[[ 49.1   6.3  40.5 -10.9  20.6  41.7]
 [ 22.8  53.5  14.3   7.5  33.6 -45.6]
 [ -7.6 -31.0   1.5   9.4 -14.4  55.7]] ⇒ 41.7

[[ 33.0  11.1 -59.3 -12.7  -1.1]
 [ 30.4  42.9  31.7 -11.8 -17.1]
 [ 31.3   4.0 -29.8 -15.4 -40.9]] ⇒ -1.1

[[-66.9  32.5  51.9  29.3  22.1  25.6]
 [ 21.1  23.9   6.5  17.9   6.0 -13.6]
 [ 17.5   7.1 -20.2  38.7 -23.4  15.9]] ⇒ 25.6

[[  9.8  47.8  20.5 -49.3 -26.1   2.1  15.9]
 [  7.0  -8.9  36.3 -17.7  -4.6   2.9  10.8]
 [-19.3  44.6 -14.2 -25.3 -20.0  10.3 -12.4]] ⇒ 15.9

[[ 30.5  47.3  56.7  18.2 -60.3 -11.4]
 [  6.2  -5.0  -2.8  10.5  39.9  11.1]
 [-19.2  24.7  -7.0  20.8  15.6   4.3]] ⇒ -11.4

[[-50.7   9.3  16.6 -34.1  12.8]
 [ -5.1   0.6  22.9  46.8 -12.2]
 [ 18.2  -0.4 -15.6  51.7  -9.5]] ⇒ 12.8

[[ -3.6  -1.7  -9.6  34.1]
 [-59.6  12.1 -39.4  14.4]
 [ 24.2   2.2  22.4 -25.2]] ⇒ 34.1

[[-17.9 -10.7   5.6  23.4]
 [ -4.7   2.3  13.7  38.8]
 [ -9.7  -5.0   4.0 -67.6]] ⇒ 23.4

[[-37.4  -2.2 -11.4  -8.3  49.1   0.0  13.8]
 [-10.2 -22.3  -1.1  -1.0 -16.3  -4.7 -47.3]
 [-31.4   3.3 -10.0  -5.9  50.8   1.2  28.7]] ⇒ 13.8
---
 118.386   -12.202    44.114    42.828  -164.917    -0.814   -65.885
 116.593   -11.598    40.534    37.247  -164.995    -8.025   -70.659
 -59.123    49.781   -21.754   -15.151   157.721     1.707   136.427
yields 44.114

 15.19    6.81  -11.54   16.37   -7.37
 10.42   -0.27   -4.47   19.54   -5.56
yields -11.54

-0.4  -0.7   1.2   1.3  -0.5  -0.9  -1.5 yields 1.2

-0.040   1.662  -1.623  -1.498   1.284 yields -1.623

-1.4  -1.1   0.5  -0.3   1.3   1.0
 0.3  -1.7  -0.7   0.1   1.4   2.3
 0.3  -0.9   1.7  -0.2  -1.1   1.1
yields 0.5

-0.94   0.69  -0.31   0.91 yields -0.31
---
[-8.8 16.6 29.1 55.9] result: 16.6
[  7.2 -50.9 -25.1 -14.3] result: -50.9
[  3.1 -14.5  13.4 -52.0] result: -14.5
[  8.4 -52.5 -45.1 -34.8] result: -52.5
[ 68.2  56.0 -53.1  12.1] result: 56.0
[  5.9  27.9 -67.6 -26.3] result: 27.9
[ 11.0 -13.9   8.0  64.9] result: -13.9
[-66.3  -4.2 -16.5  37.6] result: -4.2
[53.0 -9.0 17.8 -1.3] result: -9.0
[ 18.9 -24.1 -49.2  -2.0] result: -24.1
---
Q: 200,849,868,3,432
A: 868
Q: 5509,6860,5996,6099,9005,2142
A: 6099
Q: 775,-479,829,-864
A: -479
Q: 40,196,66,170,223
A: 66
Q: 8,231,117,125
A: 231
Q: 792,145,587,573
A: 145
Q: -1,-44,-20,50
A: -44
Q: -818,-510,-278,834,783
A: -278
Q: 135,119,200,20,131
A: 200
Q: -735,-109,-500,-880,660,358
A: -880
---
Q:
[[-38.9  -3.3  63.5   0.1   0.6   1.5 -31.2]
 [ 13.3 -50.7  11.4  38.7 -54.7 -54.1  15.4]]
A: 1.5

Q:
[[-12.2 -40.7 -22.1 -18.9  36.9  40.2 -52.1]
 [  3.1 -26.8 -18.1  26.1 -51.6  57.7 -34.2]
 [-38.9  66.2 -27.4 -18.8 -16.9  38.7 -37.1]]
A: 57.7

Q:
[[-53.3 -64.2 -10.9 -43.8]
 [-41.4 -55.5 -37.5 -32.4]]
A: -10.9

Q:
[[10.0 17.4 15.3 29.3 29.0]
 [ 7.9 14.6 16.1 18.2 21.7]
 [50.2 45.4 43.6 31.9 26.6]]
A: 18.2

Q:
[[-12.0   2.1  -3.1   4.7  14.2   7.8]
 [-41.9  34.8  52.5  -8.4  13.3   6.8]]
A: 14.2

Q:
[[ -6.4  62.5 -35.0 -26.8]
 [ 20.7  45.7  52.9  59.9]
 [-23.0  23.6   8.6 -11.6]]
A: 52.9

Q:
[[ -7.6   1.5 -36.8  -5.0  39.4]
 [-29.7  38.1  35.5 -56.4  56.9]
 [ 13.5   7.2  -7.2   8.0   3.7]]
A: -56.4

Q:
[[ -8.2  20.7  11.1  15.0  43.9 -33.6   4.7]
 [ -9.0 -16.3  -2.7   4.0  35.9 -14.8 -40.3]
 [ -8.0  30.5   5.1  19.0  17.8 -62.2  28.3]]
A: -14.8

Q:
[[  1.6   0.7 -12.0 -17.5 -25.3 -22.0  -6.3]
 [  9.5 -10.5  10.4  13.4  -8.5  -0.8  -4.1]
 [-23.9  22.2  13.0 -31.3  52.2  19.2  40.5]]
A: -0.8
---
array([[  5, -27,   7,  11,  -4,  18,  -3,   6,   0,  13,  26,  14, -27,
         -4],
       [  5,  -3,  13, -11,   7,  40,  21,   4,  11,   5, -23,  -7,   0,
         18],
       [  4, -29,   4,   0,  -7,   5,  -8,  -1,  -1,  12,  20,  18, -22,
        -20],
       [  4, -16,   9,  18,  -2,  32,   3,  11,   1,  10,  31,   7, -23,
         13],
       [  0,   3,   4,  29,   0,  18,  -1,  14,   0,   5,  44,   4, -11,
         18],
       [ 13, -17,   9,  27,   3,  20,   8,  17,   0,  12,  15,  14, -27,
         21],
       [ -9,  18,   9, -19,   5,  36,  12,  -4,  12,  -5,   0, -19,  21,
          9],
       [  4, -17,  11,  14,  -1,  37,   5,  11,   2,  10,  25,   5, -24,
         13],
       [-17,  17,   1, -10,  -3,  19,  -6,  -6,   6,  -4,  39, -12,  17,
         -8],
       [-15,   7,   6, -16,  -4,  34,  -1,  -7,   8,  -2,  30, -14,  10,
         -8],
       [-11, -11,   4, -16,  -8,  20,  -9,  -9,   4,   3,  33,  -1,  -3,
        -22],
       [  9,  -1,   6,  34,   4,  17,   7,  19,   0,   8,  28,   8, -17,
         28]]) ans = 28

array([[4678, 3811, 7188, 6335, 5581, 3324, 5013],
       [5705, 5440, 5647, 6293, 5669, 8319, 6208],
       [6018, 4562, 7356, 4976, 4601, 2884, 5586],
       [6702, 6507, 7367, 2909, 6959, 3480, 7970],
       [6285, 5006, 7911, 3861, 7176, 2505, 7357],
       [6551, 4922, 7004, 4402, 6510, 4871, 8213],
       [6296, 6756, 5877, 5286, 7035, 5700, 5955],
       [6120, 6726, 6398, 4929, 6745, 4742, 5490],
       [4099, 3633, 7289, 6609, 6336, 2768, 4581],
       [7158, 5375, 6665, 4400, 4913, 4979, 7123],
       [5851, 5538, 7275, 4031, 5138, 3268, 6229],
       [3765, 5094, 5654, 7039, 9043, 6049, 6604]]) ans = 6604

array([[-386, -112,  -18,  -90, -176,  326,  -61, -696, -431,  239, -138,
         215],
       [-515, -503, -569, -308, -447,  255, -236, -804,  -36, -123,  399,
        -366],
       [-259,  -25,  147, -105, -272,  -18, -253, -466, -509, -176,   19,
         453],
       [-310,  -23,  134, -106, -181,  161,  -13, -622, -551,  106, -118,
         438],
       [-517, -276, -150, -153, -343,  125, -248, -652, -409,  -26,  -66,
         318],
       [-208,   87,  262,   39,  -96,  211, -113, -551, -566,  180, -283,
         481],
       [-456, -137,  -32,    4, -160,  336, -217, -653, -410,  228, -276,
         315],
       [-778, -602, -391, -146, -585,  -72, -577, -425, -410, -299, -216,
         609]]) ans = 609

array([[4, 4, 3, 3, 4, 5, 4, 4, 5, 5, 4, 4, 1, 5],
       [6, 6, 4, 4, 4, 4, 3, 3, 5, 4, 5, 5, 6, 3],
       [5, 3, 4, 4, 5, 4, 5, 3, 4, 4, 5, 4, 7, 4],
       [4, 4, 4, 6, 4, 3, 4, 6, 5, 4, 4, 4, 4, 5],
       [3, 5, 4, 4, 5, 4, 4, 4, 5, 4, 4, 4, 3, 5],
       [5, 5, 5, 5, 5, 5, 5, 3, 5, 4, 5, 6, 1, 5],
       [4, 6, 6, 5, 6, 6, 5, 7, 4, 5, 4, 4, 3, 3],
       [6, 4, 3, 7, 4, 3, 4, 5, 3, 5, 3, 5, 5, 6],
       [4, 4, 6, 5, 4, 3, 4, 5, 3, 5, 5, 4, 2, 5],
       [4, 5, 7, 4, 5, 6, 5, 5, 4, 5, 5, 5, 4, 5],
       [3, 5, 6, 4, 5, 3, 4, 5, 3, 4, 5, 5, 5, 5]]) ans = 5

array([[ 349,  407,  -92,  363,  636,  452,  547,  435],
       [ 593,  183,  163, -263,  578,  481,  314,  255],
       [ 128,  286,  161,  282, -652,  473,  116,   13],
       [ 773,  632,  533,  348,  491, -278,  439,  238],
       [ 158,  264,  484,  -65,  337,  387,  366,  376],
       [ 734,  368,  209,  426,  -16,  352,  350,  -80]]) ans = -80
---
[-15.1, 108.6, 47.2, -116.1, -13.8, 4.8]
-15.1, 4.8
[99.58, 10.54, 26.10, 102.48, 81.64, -82.32, -121.24]
99.58, -121.24
[5.1, 7.3, -14.2, 0.2, 19.3, 5.8]
5.1, 5.8
[16.2, 5.3, 16.7, 14.4, 5.8, -10.2]
16.2, -10.2
[-12.431, 9.700, 12.828, 7.772]
-12.431, 7.772
[-0.01, -0.14, 0.14, -0.19, 0.19, 0.14, 0.13]
-0.01, 0.13
